A small network was shown many inputs. Here are its activations along a few directions, one row for each input.
In each table, some parts of the input vary, and every possible input appears once, in random order.
A made-up example of a description, with smaller parts first: one of 2 separate values, together with either a single point or one of 11 places around a ring or (one of 4 places along a line, together with one of 5 places around a ring).
Shared parts are said once, and a part with two or three values counts as separate values.

Other details of the inputs vary at random and push rows far along three fixed directions, the same in every table; ignore that.

Table:
row 1: [-20  83 -97 -25  -8  21 -49   9   6 -33  20  44  -9  10]
row 2: [  5  -6 -10 -33 -11  14  -9   9 -36   0  -7 -10 -33  -7]
row 3: [-25 -43  25 -30 -62  42  42 -13  -9  -1  62 -64  -6  13]
row 4: [ 36 -33  47  45   2 -33   7   6   5  18 -34 -25  10 -12]
row 5: [ 20 -36  39  56  53 -59  -6   4  32  24 -47  22  12   9]
row 6: [ 11  10   4  56  38 -35  13   9  40  11 -18  16  37 -17]
row 7: [-20 -27   9 -34  22 -14   8   3  23  13 -12  48 -58  14]
row 8: [ 32 -25  53  53 -17  -1   9   2 -25   5   5 -72  49 -18]
row 9: [-25  28 -36 -34 -50  65   8 -26 -30 -26  64 -46  31  14]
row 10: [ 31   1  30  46  11 -32  14  15  20  17 -32   1  12 -32]
row 11: [-26 -29   3 -37 -10   9  19  -2  12   2  19   9 -37  13]
row 12: [ -5 -23  39 -44  33 -16 -19  -5 -12  -3 -27  61 -45  26]
row 13: [ 19 -33  73  50 -14  -3  26   3  -1  10  16 -53  46 -20]
row 14: [ 42  30  16  43 -11  -8  -2   5   2   2 -36 -11  35 -29]
row 15: [ 18  40 -28  55  -4 -19   8 -10  44   5 -24   2  49  -7]
row 16: [ 14  70 -60  45   3  -4   4  15  20   7 -14   1  35 -51]
row 17: [ 32  13  43  38 -23  13   3   0 -24  -8  -2 -45  54 -21]
row 18: [-28 -18   8 -29 -47  54  32 -12 -25 -12  78 -66  20   8]
row 19: [ 12   8 -29  47  -3 -18  13  -4  27  13 -12 -26  32  -5]
row 20: [-24 -14   1 -31   7 -12 -19  22  20 -10  22  37 -48  22]
row 21: [ 24 -35  31  56  35 -58   2   4  42  29 -55  17  -1   4]
row 22: [-23 -63  23 -33  51 -40  -5  -6  18  14 -19  51 -49  50]
row 23: [-20  57 -83 -31  -1  16 -13 -11  12 -15  -4  43 -12   5]
row 24: [-25 -58  59 -35 -34  40  26  -9 -27  -3  61 -47 -12  16]
row 25: [ -4  94 -96 -36 -23  45 -21  -4 -31 -24   5  14  -1 -25]
row 26: [ -5 -19  32 -39  42 -18  -7  18 -13   5 -20  51 -45  -1]
row 27: [ 19  67 -82  46  28 -27 -20  12  19  10 -45  20  23 -35]
row 28: [ 36 -23  55  50 -17   1   8   8 -30   5   0 -72  48 -22]
row 29: [ 15  71 -76  47  37 -15 -23   9   2   3 -27  11  43 -34]
row 30: [-23  78 -86 -34 -12  55 -21 -14 -27 -27  32   7  16  -4]
row 31: [  2   0   7 -37   3   4   3  17 -15   3 -10  22 -41 -17]
row 32: [-15 -23  28 -48  25  -2  -1   8 -19  -1   5  33 -45   5]
row 33: [-11 -18  14 -45  -3   1  -7 -11  -2  -2 -14  39 -43  22]
row 34: [-21   0 -33 -28 -55  43 -21   5 -30 -27  68 -56  -7  17]
row 35: [ 21   7  36  44 -23  12   4 -10 -10  -5   9 -42  60 -12]
row 36: [-10  -2  -4 -23   9  -6  -7 -11  18   2 -21  46 -34  23]
row 37: [-19 -31  25 -34  36 -20 -10 -13  17  -3 -17  64 -34  42]
row 38: [-18 -33 -14 -26  13 -16   1  -5  13   7 -12  23 -42  25]
row 39: [-22 -65  35 -29 -22  22  13 -14 -25  -6  42 -45 -10  32]
Description of these inputs: one of 3 separate values, together with either a single point or (one of 2 separate values, together with one of 6 places along a line).
The inputs of row 20 and row 1 match in every part but the choice among 3 separate values. If row 7 is changed in the same way as row 20 into row 1, which row does it become?
Answer: row 36
Change only the choice among 3 separate values in row 11. List by row number the other rows that result.
Answer: row 23, row 38
Change only the choice among 3 separate values in row 26. List by row number the other rows that result.
Answer: row 17, row 28
Change only the choice among 2 separate values in row 39. List by row number the other rows that result.
Answer: row 38

Table:
row 40: [-42 -20 -26 -49 -32  45  -2  -4 -22 -11  67 -39 -17  28]
row 41: [-16 -11  30 -35 -19   9 -13  -4 -15  -2  14  17 -32  18]
row 42: [  31 -108   80  -29   13  -40   15   29  -31   43  -59  -16 -100  -22]
row 43: [-54  16 -94 -83 -11  51  -5 -20 -21 -18  64  -2 -49  30]
row 44: [  1 -75  98 -13   7  -3   0 -11 -45   6  -2  -2 -14  39]
row 45: [-28 -81  45   0 -58  29  43 -26  -1   9  64 -97  23  27]
row 46: [ 24  34 -20  38   8   7 -12  -4 -16  -4  10 -26  55 -17]
row 47: [ -5   6 -21  12   5  -2  -5  14  23  -8   1  -2   8   3]
row 48: [  7  81 -86  14   6   6 -10  17  20  -5  -5  22  27 -16]
row 49: [ 12  73 -27 -19 -12  41 -15  -2 -49 -24   1  -7  30 -18]
row 50: [-30  -4 -44  -4 -27  21  20 -14  11  -7  28 -21  11   3]
row 51: [ 35  29  -1  48   6  -7 -13   3   0 -13 -16 -13  58 -30]
row 52: [-10  63 -28 -49 -51  98 -23 -14 -76 -38  38 -38  13 -20]
row 53: [  6 -47  59 -25  49 -67  -9   3  31  12 -48  83 -52  36]
row 54: [ 17  35 -30  67  45 -50 -18   9  29  10 -28  16  44 -12]
row 55: [   2   74  -89   11   30    2   26   50  -23   24   -3  -16   -5 -107]
row 56: [ -24   37  -46 -110   37    9  -39    2  -18  -19  -21   94  -67   19]
row 57: [-19 -30  19 -41 -69  52  34 -20 -19 -13  68 -67 -11  27]
row 58: [-33 -38   5 -38  40 -41  -2  -7  46  23 -40 100 -73  39]
row 59: [ 23  23   4  67   8 -29  -4  17  45  11 -31  12  35 -15]
row 60: [ 35 -30  93  47 -14  -4   3  -1 -24  -7 -15 -41  45  -6]
row 61: [ 20 -46  61  66 -26 -28  48  -9  49  25 -10 -46  53   3]
row 62: [ 28  44 -22  89  29 -51  -1   1  65  17 -45  36  30 -23]
row 63: [ -7 -21  31 -66  39 -12 -33  -6  -7  -2 -30  93 -73  24]
row 64: [  9  41 -43  36  28 -31 -19   8  19  -8 -26  33  25 -17]
row 65: [ 18 -46  52  64 -33  -6  33 -12  28   0  21 -71  37   5]
What is each input in this table made of?
Answer: either one of 2 separate values or (one of 4 places along a line, together with one of 6 places along a line)
A walk changes only the place on the line of 6. It starts at row 52 and steps to row 63. List the rest of the walk in order.
Answer: row 41, row 59, row 62, row 58
Which other rows belong to the same alternative as row 55? List them by row number.
Answer: row 42
